Here are a small network's activations along a few directions, averaged over the inputs that share one value of a field.
Values that are neighbours, or in one group, have similar rows; names and order tell nothing.

Other fields shift rows strongly along two fixed directions, in all tables alike. That doesn't count.
To show where, the next rows are all for the same value of a field, averaged over different records:
[ 29 -30  -2 -15 -41  80 -21  45  66 -63  28 -40   5 -65 -58 -32  11 -40
  41 -60 -14]
[-14   4  34 -24 -20 -12  17 -17  30  18  -9 -11 -34  -9  -7  25 -12 -13
  -5  21  -2]
[ 34 -21  12 -16 -56  90 -27  51  89 -74  22 -42  -5 -77 -82 -23   8 -46
  43 -50  -3]
[ 30 -66 -26  -2  13  70 -18   2  -6 -21  50  -3  32   9  22 -61  43 -18
  52 -78 -23]
[-31  23  44 -28 -17 -54  31 -44  14  54 -29   1 -53  25  17  59 -24   1
 -26  61   2]
[-26  -9  15 -16  19 -35  30 -53 -28  67  -3   9 -28  57  62  24   1  13
  -4  31  -8]
[ -7  -1  24 -16 -22   4  14  -6  33   6  -5 -12 -32 -14  -9  14  -2 -16
   3   1  -5]
[  5 -38  -1  -9  11  27   2 -11   0  10  24  -2  -2   9  25 -19  19  -9
  26 -27 -13]

Field KAME:
feg: [-42  49  -4   7  28 -84  34 -39 -40  57 -36  29   2  66  51  30 -38  25
 -43  37  15]
mem: [  4 -15 -52  37  46  19 -13   6 -82  -3  38  35  55  46  41 -57  17  20
  19 -37  -2]
buvap: [  8 -18 -17  11  10 -17 -20  -6 -29  -1  -4  22   4   2   4 -10  21  23
 -16  29 -20]
fisap: [ -9  85  34  -1 -51 -34  19  25  98 -25 -40 -20 -46 -64 -80  49 -42 -31
 -41  27  51]
duk: [  22   16   12  -12  -59   28  -22   66   85  -68  -33  -45  -15  -81
 -100   16  -24  -24  -14   21   -9]
buv: [  3 -49  -9   3   7  35 -11  12  -1 -24  20 -11  22  10   4 -22  30  -6
  15 -28  -7]
lusi: [ -5  27  -4   4  -4 -40  -9  12 -24 -11 -25  11   2 -15  -1  26 -15  13
 -33  29   2]
tem: [ 11  42   9   6 -41 -22 -19  37  30 -38 -50 -15 -37 -73 -94  58  -5  21
 -36  61  -7]
vinaf: [ 16 -53 -37  17  42  67 -15  14 -48  -8  39   4  48  22  40 -69  20   3
  38 -81  -6]
gad: [ 62 -54 -67  33  30  85 -50  52 -48 -80  56  22  79 -23 -32 -67  54  23
  38 -72 -14]
rino: [-28  24  37 -27 -15 -34  23 -26  27  36 -30  -5 -48   0   0  43 -16  -9
 -19  41   0]
parum: [ -32   37  -27   32   63  -96   12  -32 -115   59  -12   53   28   77
   71   14    4   61  -18   57   16]
tib: [ -6  33  23   8   0 -34   2  -5   2  10 -25 -10  -6   8  -3  21 -35  17
 -34  41  -1]
rezu: [-10  44  37 -10 -17 -49  25 -37  33  44 -20 -10 -19   2   5  36 -29 -12
 -19  39  27]
lem: [-14 -30 -38  19  74   7  17 -47 -83  54  46  38  47  88 124 -56  14   4
  34 -62  21]
A value of KAME combines one of 3 hidden first parts with one of 5 second parts; all combinations occur once.
Q: lusi and rezu share the first part; lusi and mem share the second. Which value has the first part of mem and the second part of rezu?
A: lem
Q: feg and parum share the first part; feg and duk share the second. Which value has the first part of duk and the second part of parum?
A: tem

Field PUL:
vusab: [  39  -75  -52   12   41   93  -16   12  -23  -25   68    1   67   32
   42 -100   24  -19   53 -107   -3]
ropil: [ 18 -18 -12   7  10  20 -17  14 -24 -25   3  -9  21 -10  -7  -8  13  22
   3  -8 -13]
fubat: [ 14   9 -15   5 -10  60 -17  38  33 -51  23 -13  19 -46 -32 -43  -5 -26
  27 -63  12]
bov: [  8  15  36 -20 -52 -11   3   4  63 -12 -20 -18 -42 -40 -44  38 -15 -20
 -15  31  -7]
sezug: [-42 -11  13  -6  56 -60  45 -82 -82 104   5  34 -11 102 114  19   1  27
  -6  18   1]
labo: [-14  -1  17 -12  -9 -22   2 -11   1  16 -22  -5 -33  -5  -1  29   5  10
 -15  40 -17]
ded: [  6  39   0  11 -11  -7  -1  16  30 -17  -9  -5   8 -22 -32   4 -18  -8
 -10  -1  26]
ziliv: [-20  44   3  13   9 -58  16 -11 -23  23 -24  29 -19  15  18  36 -19  15
 -42  39  17]
kelim: [-10  32   3  19  -4 -38  -1   5  -3   8 -20  12  -4   1 -20  20 -10  11
 -26  47   3]
kase: [ -6  11  36 -23 -54  11  -1  16  79 -27 -19 -35 -32 -57 -55  27 -10 -36
   1  13  11]
duken: [  7 -43 -30  -5  25  11 -13  -1 -52   5  16  11  27  28  16 -22  33  23
  31  -9 -30]
PUL is arranged as a ring.
Q: List every value one step from ded, in the order listed.
A: fubat, ziliv
Q: List every value one step from duken, in the order listed.
A: ropil, labo
Q: How many steps from neighbour to neighbour lead from vusab to kelim, at the fewest?
A: 4

Field KABA:
nivi: [ 28 -21   8 -18 -54  36 -24  38  63 -55  -4 -24 -20 -64 -68   4  10 -24
   9   3 -22]
nebof: [ 42 -19 -45  28   1  91 -39  60  33 -86  46 -10  55 -53 -49 -76  18 -29
  36 -85  22]
batu: [-29  80  27   2 -19 -95  21 -14  11  30 -58  11 -28  -2 -18  73 -40  16
 -54  82  22]
gusu: [ -4 -10 -16   1  33   8  14 -23 -24  31  25  13  17  44  51 -34  -2  -5
  17 -37   8]
sopit: [ -2  15  -3  15  12  -4  12  -3  -6   4   6  10  21  18  21  -8 -22  -7
 -11 -19  25]
dukeg: [  8  17  39 -24 -64  38   0  36 104 -36 -11 -45 -34 -64 -89  14 -13 -42
  16 -12   2]
dig: [-18  23  30 -14 -20 -12  17 -18  32  11  -3  -5 -20 -15  -5  23 -12 -21
   5  -3  21]
febot: [ 13 -39 -50  22  48  37 -23  15 -76 -15  35  23  51  27  28 -53  32  28
  29 -42 -20]
gobag: [-21  36  44  -2 -16 -77  18 -25   5  41 -56  -8 -53   7  -8  79 -17  29
 -60  97  -6]
kuz: [ -6 -38   4 -18  11   5   5 -27 -23  24   6   3 -16  21  44  -2  13   5
   6  -4 -24]
fufiz: [ -11  -44  -37    9   69  -27   -1  -39 -119   50   15   32   28   83
   93  -20   32   51    7   20  -29]
KABA is arranged as a ring.
Q: Going along KABA from batu by way of its neighbour nebof, in what order are sopit, gobag, kuz, fufiz met?
A: sopit, kuz, gobag, fufiz
Q: List every value one step from dig, in the order listed.
A: gusu, dukeg
